These are the activations of a small network on made-up records, seen along a few directions, one row for each record.
After each row come some of the record's fields: BOMI, DAPIM, ZULI, ZEZIL, FOTE, LEM.
Not every record has every field; a missing one is written absent.
Other fields move the rows too, some of them a lot.
Strong random noise was added to every row along 24 fixed directions; ignore it. To show where, here is one row again and again, with new noise each time:
[ 105  -26  153 -163   -5  -75  283 -235  -61  255   84  200 -172  118
  -91  387 -240   93  -26 -148 -268  392  -57 -430 -444  -88  188  -41
  144 -151  274  -14 -358 -392 -217  219  -62  264  -13]
[-167  180 -108   45  -73 -111  449 -176 -284   94  134    2  181  -82
  323   -9 -245  137  103 -140  236  172   89  -85 -386   31  -61  286
  -88 -255 -242  211 -173   53  102  -93  264 -165 -122]
[ -89  -76  -12   40  -48  213  369 -126 -109 -215 -276  193   33 -127
 -577   46  156   25  293  102 -112  188   56   59   33 -203  268 -500
  -35   24 -294  217 -136  225  -90 -125  132  391   21]
[-325  -33  -33 -296 -275  178  430  183  233  115 -332  129   39  296
 -391  239  216  -58  467  332  -14  343 -252 -163 -134  104 -333  -93
 -270 -139  123 -238  -80 -173 -629  -81 -108   35    2]
[-201 -211  170  207  -85  269  256 -132  185   21  -87  184  -72  198
 -252  343   74   74 -534   44 -261   23  -19 -333 -541   39   81  486
  520  182 -207 -285 -299  162 -368 -578  -91    1  118]
[-463 -324  -94 -332   56  210  -94   67 -112  227 -280  288 -162 -424
  145  -62   10   48  110 -114  339   14   54 -153    0   64  125  755
   26  160  115  240  282   96  -12 -320   32   48 -472]
[ 449   37  195   56 -162  338  -50  154  406  212   13 -266  360  -92
 -211   82  113  139   15  131  200  172  488   31   37  443  -98 -118
   48 -364  310 -380  391    7 -250   -2 -316   96 -236]
[-105  -40  137 -174 -129  -23  -51  186  -73  -62   73 -399   28 -234
 -135   30    9    8   94  141   94 -335 -292  323  141  209 -126  151
 -291 -172  156 -147   98  -34  260  192 -149  500   69]
[-183 -466 -288   37  100 -182 -108 -239  118 -100 -170  244 -176  351
  -84 -213  -84 -116  -70 -220  258  -95 -488 -135  181 -160   48 -256
  -82  526 -183  254  236  -42  171 -273  474 -248  342]
[-125 -387 -350   -1   15  262 -446 -386 -196  219  126  296  -81   -7
   62 -182 -113  -53  -43 -145   57   19 -352  138  389  309 -311 -147
 -253  -48  238   -5  236  590  -37   -9  -42 -228 -166]
[  -2  127  157  206 -244 -121  303  441   56  -51  -19  179   20  -83
  217 -197  -95  482 -106  -66   40  217 -200 -125 -388  108   83 -159
  -84  -94   32   35  120  297   25 -183 -122  310 -370]
[ 153   77  158  247 -171   55  458  213   -1 -124  178 -314   16  222
  393  183 -194  256 -104   38 -317   87   39  111  214  173  100 -528
 -107   57  328 -363 -630 -146  342  220   56 -342  128]
[-470   24 -317  -25  156 -241   -9  439 -197 -440 -292   81 -160   70
  128  -95 -416 -249   65   53 -299   34 -535   -3 -113 -401 -355  437
 -703  315  149  217  292  246  203 -247  152  139  425]
[ -10  -78 -140   24  181  -87  -53  -54 -223  -73  -47  174 -263  508
   29 -359  498   77  -37 -146 -151  114 -354 -104   29   18  367 -408
  -81 -114 -132  -52 -351  143 -169   15  324  206  248]
[-147  -74 -170  -22 -346  325   12 -242 -274  500   65  -19  330 -384
   98  628 -220   48  518   98  127 -128  -52 -445   28  146 -322  290
  -98 -397   94  518  171  492  -27 -169   97 -443 -353]
[-157  298 -145   -4 -313 -260  203   62  125  -48   44   35 -249  139
 -129 -371  110  -62 -190 -210  182  335  157  268  -86 -126 -218 -396
  519   32 -244 -111 -204  144 -112  134   80  407  142]
[-259 -174  -49   67 -205  -55  141  391  148  230 -144 -187  -89 -212
  313  -50  -14    4  140  154  102  333  266  124 -166  302  -95  371
  303   -4   10  -13 -302 -201  183  188  415  -94  125]
[ -71 -362 -214   66  105    4  104   27 -111 -266  -72  154   69   68
 -375   72  -74   63  119  100 -315  239 -294   81 -136  168  208 -174
  -45  -31  193   21  -84 -111  -16  -88  135  103  247]
[  46   60   27 -139   79  281  263   69  445  227 -348 -171 -393   57
  162 -253  131  467  425  -43  360  -43    5 -374  -16 -171   83  -28
  240 -152 -256  228 -234  649 -114   54  448  339   77]
[ 238  143 -197  -84  282 -317   38   52  -99  -42 -384  169  130   46
 -221   36 -519 -136  348    3  -77 -194    7  -34  -99  -72  158  -87
  -22 -265  289 -178   37   92 -433  421 -105  415  398]
[  68 -154  -69  -68  169 -191  358 -209  210 -145  109  236  104  175
   68 -335 -605  131 -172 -171  278 -107   21  324 -162  104 -153 -130
   91   62  -42 -258   -3 -155  -51  -15 -167   -6 -259]
[ 119  329 -257 -286   55 -362  -71  500  231 -146   95  -65  -38  329
  202 -260  161 -171  448  209 -213  285   -2 -242 -417 -279 -294    5
 -142 -307  -97  420  225 -113 -258    5  198  159   88]
[-192 -243  -26  166 -299   -9  -32  -17 -112   60 -252  137  214 -333
 -290  157  -44 -421  -87   51  139 -266  354  141   87   54  176  103
   24  127 -151  -36  156  170   30 -127   72  231  134]
[  75  334  137  -92   12  206  269 -304  114   71  261 -394 -105   14
  242  200 -423  -91 -127 -110  -41   85  440  211  109 -175 -546   56
  106   70  -10 -102 -331  -51  318  210  -91 -134 -104]
[ -38  147  162   87  -58   21  331 -163  -94   16  104 -247  277   90
  344 -402   78   43   -5   10  253 -118 -203  122   -2  222  -41  -81
 -133 -157 -315 -304 -201  300 -235 -111  -36 -119  145]
[-186  103   -5 -194 -161 -320  235  156  -54 -307   66  310  277  148
  -75  236 -174 -436  238  326 -450 -315   11  269 -345   59 -130 -119
  -96   47 -115    3 -129 -289 -193  -72 -399   98 -292]

[ 103   59   58 -190 -220   40   93 -176  263  -74  478 -225 -437    1
  -83 -173   53  292 -626 -248  352   78 -149  -73  202 -287   94 -207
    1  274  122 -302  155 -106  138   52 -122   69  253]	BOMI: neto / DAPIM: muso / ZULI: mamu / ZEZIL: absent / FOTE: absent / LEM: absent
[ 422  -41  289  240  -21   49   74  111  -51  155   69   95  172 -252
  -53  173 -256  253 -334   81  -72  -86  153 -335  166 -292  203 -196
  270  -38   63 -164   82  -17 -371   -4 -359 -278 -171]	BOMI: neto / DAPIM: muso / ZULI: vope / ZEZIL: zat / FOTE: pipos / LEM: absent
[-141  403  -69   -8   84 -147   97   19 -706  -91   54  258  166 -198
  220 -156  297  275  175 -185   -2  134  -19   39 -143  115  422  -49
  168 -229 -172  293 -129  107  -36  -99 -105   15 -518]	BOMI: neto / DAPIM: muso / ZULI: bap / ZEZIL: absent / FOTE: absent / LEM: absent
[ 211 -265  112  -72  104  -44  118  -20  109    4    4 -101  -31 -233
  213 -197 -215  152  253  -33   35 -302  -49 -199  205 -194  451 -257
  215  -25   58  248 -270  184   78  125  182  110   83]	BOMI: vaki / DAPIM: muso / ZULI: vope / ZEZIL: tel / FOTE: nisin / LEM: tozif
[  -6 -246 -145  131 -154 -167   66   98  -86  108   52  335   47 -268
 -286  -46  -57  143 -188   68  175  320   52 -126 -208 -133  116   27
  192  -57 -191  127  231 -153 -205  -22  124  -42  -37]	BOMI: neto / DAPIM: muso / ZULI: bap / ZEZIL: absent / FOTE: absent / LEM: tozif
[ 195 -299   40  -29   95  -48   31 -244  100  -58  205   30  141  -55
 -138  119 -506  453   34  -10   98 -491 -718  -88   98  143   40 -251
  246   79  163   14  149   36  -52  -41 -275 -254  -73]	BOMI: vaki / DAPIM: labi / ZULI: bap / ZEZIL: absent / FOTE: absent / LEM: absent
[ 141  466  328    9  354  385  388 -187 -131 -124 -228 -429  190 -239
 -209  -19  134  207  -41   60   99  335  507  446  137  202  222  192
  121   -7  -37 -675 -303 -258 -200  266 -300  -86  156]	BOMI: neto / DAPIM: labi / ZULI: bap / ZEZIL: absent / FOTE: absent / LEM: kad
[ 148 -240  201  289 -305  -19   63  198  255  -50  129 -275  137 -132
  194  194 -323 -132 -223  159  -50 -542   99   27  460 -184  -45 -327
  185  427   -8  -91  -58    7  286  -58  -27 -432  141]	BOMI: vaki / DAPIM: labi / ZULI: mamu / ZEZIL: absent / FOTE: absent / LEM: absent
[ 171 -255  363   12   26  528  296   81  143   23   40 -123  -73   13
  -80  410   72  144  -31  100 -353  283  299 -307   -6 -234  101  -45
 -481  -68  230   92 -134 -177  329 -193   56  215 -321]	BOMI: neto / DAPIM: muso / ZULI: mamu / ZEZIL: absent / FOTE: absent / LEM: kad
[-166  474 -441 -101 -126 -129  130  111 -126 -327  275   68 -328  -22
  150 -110 -378  243 -105 -107 -116   95 -183   85  128 -491 -340 -131
   63   98   60  158  -21  481   29   71 -109 -271   70]	BOMI: neto / DAPIM: labi / ZULI: vope / ZEZIL: zat / FOTE: nisin / LEM: tozif
[-115  -28 -481 -367  213   90  -39  255  255 -272 -222   90 -281 -176
 -374  -48  183  403   83  102  485 -115  340  308  319   59  285  421
  330  215  213 -252  280 -363  -72   97   54 -474   23]	BOMI: vaki / DAPIM: labi / ZULI: vope / ZEZIL: zat / FOTE: nisin / LEM: absent
[-148 -125   29   68  -53  -15  139  141 -176 -205  159  -21  134 -189
  191 -373   57  -56  153  145 -302   18  -22  528  -89  376   99 -212
   19 -265  -62  -50 -392  327  107  112  -70  382 -107]	BOMI: neto / DAPIM: muso / ZULI: mamu / ZEZIL: absent / FOTE: absent / LEM: kad
[ 255  275 -195  -88 -187   19  -40   21   83  -32  189  -34 -147 -213
 -150  -82   80  101 -120   65  177   31  324  -99  285 -368   32 -231
  160  -26  -21  -55  184  233 -244  189  -72 -144  196]	BOMI: neto / DAPIM: muso / ZULI: bap / ZEZIL: absent / FOTE: absent / LEM: kad
[ 165  139 -234   26   95 -216   85 -246 -459   93  189  112   26  475
  208  -38  367  119  -13 -296  228  -97  173 -189   29   64  503 -275
 -237 -414  -86   26 -308 -229  130  117  455 -157  -29]	BOMI: neto / DAPIM: muso / ZULI: vope / ZEZIL: zat / FOTE: pipos / LEM: absent
[  72  205 -153  -56  -67  -76 -348 -250  127  216 -163  150 -232 -388
 -493   63    8 -132  148  183  221  294  100   35 -387   36  -70  284
 -272  -96 -235  158  464   91  -86  532  154  493  377]	BOMI: vaki / DAPIM: labi / ZULI: mamu / ZEZIL: absent / FOTE: absent / LEM: tozif
[  66  134 -291 -216  -93 -482  130  409   44 -162  171 -144  254  192
  315 -284  113 -202  481  109  194 -356  229   74  184 -174   -7 -308
  228 -228 -214  289  -57 -259  -66   60  280 -308  -31]	BOMI: vaki / DAPIM: muso / ZULI: bap / ZEZIL: absent / FOTE: absent / LEM: absent
[-160 -137 -270  327 -148  177   73  120 -252 -136 -103   26   32  591
 -159  297  306 -197 -365  -57 -202 -233  178 -185  328 -209   86  -92
 -387  -97   17 -237 -247  223   51 -412  366 -224  333]	BOMI: neto / DAPIM: muso / ZULI: vope / ZEZIL: zat / FOTE: nisin / LEM: absent
[ -36 -254  390  144  115  251  -98  211  -51  318 -197   25 -430 -109
  633 -141  132  205 -153   94 -215   78 -303 -381  198  -52  335  117
 -384  286   33  -90 -292  215   70  165  146  -87   70]	BOMI: neto / DAPIM: muso / ZULI: mamu / ZEZIL: absent / FOTE: absent / LEM: absent
[  48   -3  -53  -32  -54 -116   -9  -34  242 -179   74  212  132  202
 -333  131   31  377  163   64   52 -245 -466   13 -431  352  -74  -92
  188  -83  -16  142  274   17  -33 -243 -218  100 -365]	BOMI: vaki / DAPIM: labi / ZULI: vope / ZEZIL: zat / FOTE: nisin / LEM: kad
[ 261  276  301  378  -62 -609  -73  -58   35   58   42  200   69 -106
  287 -111 -627  -53 -264 -199  -31  -98 -336 -105 -487 -161 -141 -209
    9  257 -267  158  276  165  117  263 -200  244  153]	BOMI: neto / DAPIM: muso / ZULI: bap / ZEZIL: absent / FOTE: absent / LEM: absent
[ -40 -265  116 -310  420 -310   15  -74  251 -261 -270 -315  314  -82
  185 -543 -462 -446  298 -135  340 -262 -154  130  223 -212    3  190
   80  443   17  121  285 -464   34 -239   42   22  280]	BOMI: vaki / DAPIM: labi / ZULI: bap / ZEZIL: absent / FOTE: absent / LEM: kad
[ -80  -95  -37   18   67  -11   49 -127 -371 -139   61 -201   44 -488
 -274  -52  182  349   98  -25  193   27 -350  179  169  181  566  -42
  340    8  -19   30  -98  -84  174  197  170   18  408]	BOMI: vaki / DAPIM: muso / ZULI: bap / ZEZIL: absent / FOTE: absent / LEM: tozif
[ 241  -29  355  316  206  108  -73   26  199  128 -339 -263  270 -160
  184 -182 -382  -78   95   99   67    1   14  121  170   40 -322   -5
 -370   68  -57  -81  217  186  111   69  -29   -8   57]	BOMI: vaki / DAPIM: labi / ZULI: vope / ZEZIL: zat / FOTE: nisin / LEM: kad
[-190   18 -335   87  134   34  244  168 -400 -257 -307  398 -235 -112
 -350  219 -105  387  -56 -227 -164  607  -17 -188  129 -355  386 -119
   70  255  355  122  -25 -107   47  -53  171 -226   94]	BOMI: neto / DAPIM: muso / ZULI: bap / ZEZIL: absent / FOTE: absent / LEM: kad
[-309  -60  -78 -150  -82  283  163 -238  131  -32  -95  117   -3   53
 -260  -68  213 -152  159  -62   94  585  214  213  -15  162 -164  -99
  161  163  -72   59  -34 -131  -67 -220   50  -91 -184]	BOMI: vaki / DAPIM: muso / ZULI: vope / ZEZIL: zat / FOTE: pipos / LEM: tozif
[ -96 -194 -143   95  -84  250 -121 -324  367  138 -129   21  147   40
 -175  -22   80 -409  210   45  205  206  468  296  -42  252 -332    2
 -247  -25 -292   80  204  219  130    0  341  -65   96]	BOMI: vaki / DAPIM: muso / ZULI: bap / ZEZIL: absent / FOTE: absent / LEM: kad
[ -58  108 -144   -9   10 -237  140  152  192 -275  -23   15  -38  186
   49  -29 -264   -1 -100   -8  -12 -426  186  310 -215   82   78  115
  168    5  -42 -220 -211   45  136   94    4  180  115]	BOMI: neto / DAPIM: labi / ZULI: vope / ZEZIL: tel / FOTE: nisin / LEM: tozif
[  37 -401  -59    8  -64   57   19   64   60   43    6  136  106 -122
 -288   89 -193   66   73   81  -49 -225  -35  -51   96  -61  -58 -153
  346 -160   79  148   -1  119 -111 -129  -68  135 -242]	BOMI: neto / DAPIM: muso / ZULI: vope / ZEZIL: zat / FOTE: nisin / LEM: absent
[  24    0  -84 -100   24  -21 -144 -200 -170 -135  360 -176 -127   21
  115   -5 -234  -46 -247 -271 -219 -121 -452 -358  140 -443  -74   15
   -6  -33  310  150   43  425  -18 -234 -111   59  379]	BOMI: neto / DAPIM: muso / ZULI: vope / ZEZIL: tel / FOTE: pipos / LEM: absent
[ 130 -127  203 -161 -101  278 -281 -180  328 -242  535 -294  -46   39
  -37  -53  601 -205   63  429 -447 -273 -106  200  -95  199   16 -147
 -201   19 -329  122  -75  145  170  -92 -121  123   82]	BOMI: neto / DAPIM: muso / ZULI: vope / ZEZIL: tel / FOTE: nisin / LEM: absent
[ 100  248  104  266  119 -267 -219  465 -127  189 -352  -76   18 -276
  112  146 -155  302  175  229  220 -223 -104  191  154  119 -242   56
  271  200 -177  117  209 -270  265  439   11 -298 -289]	BOMI: neto / DAPIM: labi / ZULI: mamu / ZEZIL: absent / FOTE: absent / LEM: absent
[ 217  -90  262   89 -188   54 -104  132  263  149  176 -197  -99  156
 -127  266  132  267 -319  -47   19 -270 -216 -368  199 -210 -141 -238
  551  118   54   37   66  -95   -2 -215 -176 -121 -191]	BOMI: neto / DAPIM: muso / ZULI: vope / ZEZIL: zat / FOTE: nisin / LEM: absent

Here are new rows. What are their fields?
[ -54  181 -209  -81   62   -7  197 -267  173 -332   32 -145  129 -105
 -298 -127 -458 -215  -80 -189  217  184  218  282 -196 -125 -222  185
 -201   29   38 -118  362  158   92  -79  -57  340  435]	BOMI: neto / DAPIM: muso / ZULI: bap / ZEZIL: absent / FOTE: absent / LEM: absent
[-340 -101 -228 -182  289    4 -115  145 -118 -181  -62  122 -275   71
  144 -205   17  -55  137   11 -274  388 -259   82   15 -167 -155  119
   66  294  -52  376  -12 -167  110 -139  177 -160  -59]	BOMI: neto / DAPIM: labi / ZULI: mamu / ZEZIL: absent / FOTE: absent / LEM: absent
[  -1   51 -337 -343  172  555  -66  -28   60 -196  166   23 -205  137
 -167  109  131  322  -31   39 -110 -108  -32  -63  323  -37  -78  188
 -164 -160  492 -261  133  445 -268 -233 -315 -227 -189]	BOMI: vaki / DAPIM: labi / ZULI: mamu / ZEZIL: absent / FOTE: absent / LEM: kad
[ 175 -478   49 -407  110  297  -16 -152  139 -301  396 -224  484 -390
  239   63 -200 -373  334  279 -197 -458  224   18  358   65  421   50
 -248  147  302  176  273 -171   16 -352 -302 -472  -37]	BOMI: neto / DAPIM: muso / ZULI: mamu / ZEZIL: absent / FOTE: absent / LEM: absent
[-178  185  185  -36  108  -14 -260   67 -355   95 -423    4   82   45
  -40  -60  390 -148   85 -250  266  -85 -188  -40  454  -41   33 -128
  -89  251  -22   96  315 -103   20 -172 -127   76 -272]	BOMI: neto / DAPIM: muso / ZULI: bap / ZEZIL: absent / FOTE: absent / LEM: absent
[ 110  295  130 -164  -36  -71   -3 -238  -71   78  -26 -433  338  -16
 -363  135   46 -361  152 -134   30  133   40 -211   60 -179 -165  -53
  554 -164   82   21   31 -213 -409 -128 -231  225  308]	BOMI: neto / DAPIM: muso / ZULI: bap / ZEZIL: absent / FOTE: absent / LEM: absent
[  39 -375 -213   44   23  -58 -196  -82 -201  202  205  534  -76    6
   18   35  -58  234 -154  133 -115  152 -275 -232 -298  170    4  229
 -440 -326  112   12  104   -9 -195   47   23 -209 -305]	BOMI: neto / DAPIM: muso / ZULI: bap / ZEZIL: absent / FOTE: absent / LEM: kad
[  50   13   14 -165 -270  529  388   23  406  203  124 -169 -270   27
  -34  569   96  352  182  221   10  196  407 -309 -163   39  -67  202
 -310 -274  127    1 -237  -16  177  102  222 -119 -140]	BOMI: neto / DAPIM: muso / ZULI: mamu / ZEZIL: absent / FOTE: absent / LEM: absent
[ 134  111   -8 -232 -116   61  226   36  144   96  216  193   56  259
  160  -74  183   47   69  176   53  -83  345 -109 -179   36   33  -44
 -367 -384 -125 -161  -78 -116 -367  -16 -124  -99 -407]	BOMI: neto / DAPIM: labi / ZULI: vope / ZEZIL: zat / FOTE: nisin / LEM: absent
[ -93 -139  199   36   92  -66  -34  466  222 -433 -150 -131  115 -214
   82 -777  186 -234 -285   34   32   80  158  438   92   -1  201   21
  272  352 -115 -253  204   15 -134 -394 -232  396  100]	BOMI: neto / DAPIM: labi / ZULI: mamu / ZEZIL: absent / FOTE: absent / LEM: absent
[  75  105 -155    2   49   20  -52  -62  -91 -223   61 -172   -1  138
 -594  386  -10    2 -168  -14 -174  -23   71  133   93 -117 -132  -64
  246  -15  121  -56   -9 -294  132  -23  -44   96  168]	BOMI: neto / DAPIM: labi / ZULI: bap / ZEZIL: absent / FOTE: absent / LEM: absent
[ 148  193  -64   -6  -22 -398 -113  175   29 -301   54  270  256  149
   -1   43 -161 -222   36   42 -310   57 -151  -29 -408   88  152 -210
 -229  123  161  125  422 -266 -111  -80 -293   95   25]	BOMI: neto / DAPIM: labi / ZULI: mamu / ZEZIL: absent / FOTE: absent / LEM: tozif
[ -61  255  205 -103 -120   99  -75  169  221   94   81 -238 -172  136
  200    5  125 -137  253   18 -318  251   14  109  222 -205 -631 -430
  358  141  -91  319 -243   20  149   50 -113   45 -408]	BOMI: vaki / DAPIM: labi / ZULI: bap / ZEZIL: absent / FOTE: absent / LEM: absent
[  27 -229  363   72   78    8 -103  583  164    0 -269  -29 -220  333
  -32  139  324  152 -224  212 -216 -282 -113 -121 -163   78  146  274
 -431  -64   85 -255  -89 -321  175  -65   43  488 -197]	BOMI: neto / DAPIM: labi / ZULI: vope / ZEZIL: zat / FOTE: pipos / LEM: kad
[ -81 -117 -217 -229 -342  250  298 -527   36 -145  513  -51   33 -101
 -327   89 -132  346 -224 -119  323 -393 -308   67  108  226  182  -50
 -128 -265  272 -416  -16  492 -173 -114 -299   58  212]	BOMI: vaki / DAPIM: muso / ZULI: bap / ZEZIL: absent / FOTE: absent / LEM: absent
[ 219   59  127   70  -71  193 -228  107  206  194  -13  -79 -118 -255
 -225 -242  406  126   12  318  193  146  104   73  210 -116 -214 -184
   22  -44 -416  -17  265  174 -234  248  -33   14  -44]	BOMI: neto / DAPIM: muso / ZULI: bap / ZEZIL: absent / FOTE: absent / LEM: absent
